Q358: .10	-.37	.06	-.04	-.18	.55	.09	.27	-.44
Q991: -.46	.36	.56	.42	-.62	.38	.00	.60	.45
Q256: -.26	.54	.01	.48	-.03	-.93	-.23	-.02	.64
Q728: -.19	-.63	.17	.16	-.63	.38	.00	.60	-.73
Q480: .22	-.38	.12	-.11	-.06	.77	.21	.29	-.47
Q762: -.26	.51	.39	-.04	-.19	-.80	.19	.14	.60
Q244: -.18	-.65	-.19	.43	-.92	.33	-.45	.61	-.76
Q83: -.47	-.56	.41	.41	-.82	-.07	.05	.85	-.64
Q612: -.19	-.62	.01	.14	-.67	.31	-.15	.48	-.72
Table of tags by key:
-.04 -> Q701
-.65 -> Q645
-.11 -> Q325
.48 -> Q738
.16 -> Q557
.43 -> Q555
-.76 -> Q8
join Q244 3:  : Q555
find: -.19	-.63	.17	.16	-.63	.38	.00	.60	-.73 : Q728
tail: -.04	-.18 : .55	.09	.27	-.44
tail: -.63	.38	.00	.60 : -.73
tail: -.37	.06 : -.04	-.18	.55	.09	.27	-.44

Q614: .05	.33	.16	.01	-.25	-.03	-.71	.45	-.25	-.13
Q357: .10	-.36	.45	.73	-.07	-.15	-.02	-.16	.23	.14
Q629: .50	-.07	-.11	.41	.47	.10	.02	-.48	.19	.25
Q998: -.37	-.05	-.13	-.69	.02	.04	.55	.22	-.07	.03
Q414: .50	-.07	-.11	.41	.47	.10	.02	-.48	.03	.25
Q652: .44	.05	-.07	.64	.11	.00	-.41	-.44	.11	-.04
Q746: .19	.19	-.44	.36	-.12	-.01	-.31	-.58	.03	-.37
Q402: -.51	-.33	.03	.13	-.47	-.21	.42	-.23	.14	-.29
Q490: -.30	-.15	.45	.37	-.55	-.23	-.28	.25	-.01	-.19
after: -.71 : .45
key -> tag
-.25 -> Q706
-.13 -> Q619
.02 -> Q280
join Q998 4:  : Q280

Q32: -.32	-.09	.20	.08	.38	-.17	.14	.04	.20	-.16	-.37	.09	.02	.32	.08	-.25	-.43	-.21	.18	.17	.30	-.16	-.29
Q381: .15	.24	-.07	-.24	-.24	-.02	.16	.11	-.03	.26	-.17	-.02	.03	.32	-.02	-.29	-.35	.28	-.09	-.09	-.03	.20	-.04
Q727: .15	-.12	.24	-.45	.08	-.35	.53	.19	.02	.11	-.32	.04	.16	.32	.08	-.03	.07	.01	-.18	.12	.08	.20	-.21
Q824: -.32	-.09	.20	.08	.38	-.17	.14	.04	.20	-.16	-.37	.09	.02	.32	.08	-.25	-.43	-.21	.18	.17	.30	-.16	-.04
Q708: .18	.01	.16	-.32	-.02	-.22	.38	.13	.00	.18	-.27	.02	.07	.32	.08	-.11	-.13	.12	-.12	.00	.04	.14	-.18
Q207: -.07	.04	.72	.52	.19	-.27	.45	.05	.03	-.08	.58	.00	-.46	.32	-.11	.08	.35	.31	.28	-.58	-.48	-.14	.47
after: .52 : .19
key -> tag
.03 -> Q543
-.45 -> Q830
-.46 -> Q430
-.04 -> Q437
.02 -> Q937
-.03 -> Q928
join Q824 12:  : Q937
find: -.07	.04	.72	.52	.19	-.27	.45	.05	.03	-.08	.58	.00	-.46	.32	-.11	.08	.35	.31	.28	-.58	-.48	-.14	.47 : Q207
find: -.32	-.09	.20	.08	.38	-.17	.14	.04	.20	-.16	-.37	.09	.02	.32	.08	-.25	-.43	-.21	.18	.17	.30	-.16	-.04 : Q824
find: .18	.01	.16	-.32	-.02	-.22	.38	.13	.00	.18	-.27	.02	.07	.32	.08	-.11	-.13	.12	-.12	.00	.04	.14	-.18 : Q708

Q279: .09	.12	.25	-.36	-.37	.14
Q484: .20	.22	-.83	-.33	.23	-.06
Q144: -.10	.05	.13	-.14	.12	-.17
Q205: .27	.18	-.30	-.44	-.18	-.03
Q349: .15	.27	-.10	-.47	-.15	-.20
Q989: .09	.12	.25	-.36	.25	-.39
Q710: .07	.33	-.48	-.37	.25	-.39
Q149: .29	.07	-.19	.17	.01	.05
tail: .09	.12	.25	-.36	.25 : -.39
Table of tags by key:
-.38 -> Q994
-.37 -> Q512
.13 -> Q96
-.48 -> Q540
-.47 -> Q210
.25 -> Q371
join Q710 2:  : Q540
tail: .20	.22	-.83	-.33	.23 : -.06

Q997: -.24	.14	-.56	.00	.01	.00	.00	.34	.28	.00	.02	.29	.29	-.10	-.09	.00	-.32	-.08	.00	.13	-.04	-.02	.46	.10	.00	-.03	-.05	.01	-.16	.00	.26	-.07	-.13	-.48	.06
Q292: -.54	.04	-.20	.00	-.07	.00	.84	-.05	.00	-.21	.00	.00	.35	-.06	.15	.00	-.24	.00	-.32	-.33	-.19	-.23	.00	.08	.08	-.15	-.15	-.08	.06	.47	.02	.00	-.11	.00	-.09
Q114: .00	.27	-.13	.00	.00	.23	.50	.00	-.07	-.43	.30	.11	.06	.25	.07	.05	-.23	-.15	.00	-.24	-.08	-.14	.10	.24	.00	-.23	.19	-.09	.03	.09	.09	.25	-.38	-.38	.08
Q257: .00	-.12	.00	.00	.18	.00	-.33	-.14	.00	.00	-.01	.00	-.18	.41	-.20	.00	.07	.03	.03	.35	-.07	.14	-.50	.00	-.11	-.48	.35	.04	.08	-.25	-.39	.00	.00	.19	.00
Q871: .00	.23	.28	-.31	-.19	.05	.71	-.21	-.46	-.14	.00	-.41	.22	-.02	.00	-.14	.09	.00	.00	-.32	-.13	-.25	-.01	.05	-.07	.05	-.07	-.16	.00	.36	.00	.08	.09	.08	-.19
Q316: .00	-.07	-.64	.09	.00	.15	.29	.36	.30	-.03	.03	.26	.00	-.25	-.31	.03	.25	.03	.03	.36	-.02	.07	.53	-.06	.19	.01	-.13	-.01	-.20	.16	.34	-.20	-.04	-.47	.15
Q289: .00	-.35	.23	.04	.00	-.16	.00	-.03	-.28	-.03	.32	-.17	.00	.12	-.32	.00	.24	-.01	.00	.13	.00	.10	-.31	-.23	-.37	-.24	.18	-.19	.21	.00	.02	.02	.00	.03	.00
after: .50 : .00
find: .00	-.12	.00	.00	.18	.00	-.33	-.14	.00	.00	-.01	.00	-.18	.41	-.20	.00	.07	.03	.03	.35	-.07	.14	-.50	.00	-.11	-.48	.35	.04	.08	-.25	-.39	.00	.00	.19	.00 : Q257
find: .00	-.07	-.64	.09	.00	.15	.29	.36	.30	-.03	.03	.26	.00	-.25	-.31	.03	.25	.03	.03	.36	-.02	.07	.53	-.06	.19	.01	-.13	-.01	-.20	.16	.34	-.20	-.04	-.47	.15 : Q316
tail: .03	.03	.36 : -.02	.07	.53	-.06	.19	.01	-.13	-.01	-.20	.16	.34	-.20	-.04	-.47	.15
Table of tags by key:
-.32 -> Q532
-.33 -> Q766
.03 -> Q247
.02 -> Q566
-.11 -> Q713
.04 -> Q974
join Q257 18:  : Q247

Q108: -.77	-.38	.21	.17	.08	-.58	-.78	-.42	.05	.02	-.10	.41	.42	-.73	-.06	.08	-.32	-.06	.17	-.03	-.15	.32	.38	.40	.04	-.19	-.18	-.06	.18
Q71: .06	.37	-.46	-.42	.04	.33	.11	-.09	.10	.34	.35	.01	-.28	-.03	.36	.24	.30	-.16	.29	.30	.40	-.46	-.43	.04	-.43	.37	.03	.07	-.48
Q971: -.77	-.38	.21	.17	.08	-.58	-.78	-.42	.05	.02	-.10	.41	.42	-.03	.36	.25	.30	-.43	.36	-.58	-.10	.31	.38	.40	.04	-.08	-.75	-.76	.29
tail: -.03	.36	.24	.30 : -.16	.29	.30	.40	-.46	-.43	.04	-.43	.37	.03	.07	-.48
tags:
-.38 -> Q538
-.78 -> Q769
-.37 -> Q777
.37 -> Q530
.36 -> Q309
join Q108 1:  : Q538
find: -.77	-.38	.21	.17	.08	-.58	-.78	-.42	.05	.02	-.10	.41	.42	-.03	.36	.25	.30	-.43	.36	-.58	-.10	.31	.38	.40	.04	-.08	-.75	-.76	.29 : Q971
find: .06	.37	-.46	-.42	.04	.33	.11	-.09	.10	.34	.35	.01	-.28	-.03	.36	.24	.30	-.16	.29	.30	.40	-.46	-.43	.04	-.43	.37	.03	.07	-.48 : Q71
after: .24 : .30
tail: .31	.38	.40	.04 : -.08	-.75	-.76	.29

Q620: .31	-.44	-.50	-.51	.56
Q520: -.31	.11	.09	.22	.07
Q809: .00	-.08	-.35	.79	-.10
Q23: -.31	.10	.09	.22	-.10
Q177: -.34	.20	.16	.04	.01
Q125: .41	.40	.33	.18	.19
after: .20 : .16
after: -.50 : -.51
tail: .40	.33 : .18	.19
tags:
.16 -> Q195
.42 -> Q897
.32 -> Q421
.18 -> Q970
.17 -> Q412
.41 -> Q483
.33 -> Q800
join Q125 2:  : Q800
tail: -.31	.10	.09	.22 : -.10
find: -.34	.20	.16	.04	.01 : Q177

Q949: .49	.45	-.23	.34	.05	-.22	-.33
Q398: .27	.11	-.18	.39	.45	.43	.36
Q668: .49	.45	-.23	.34	.05	-.63	-.43
Q2: .32	.16	.13	.29	.14	-.04	.46
Q306: .27	.11	.05	.39	.05	-.22	-.32
after: .29 : .14
tail: .05	.39 : .05	-.22	-.32
tail: .34	.05	-.22 : -.33

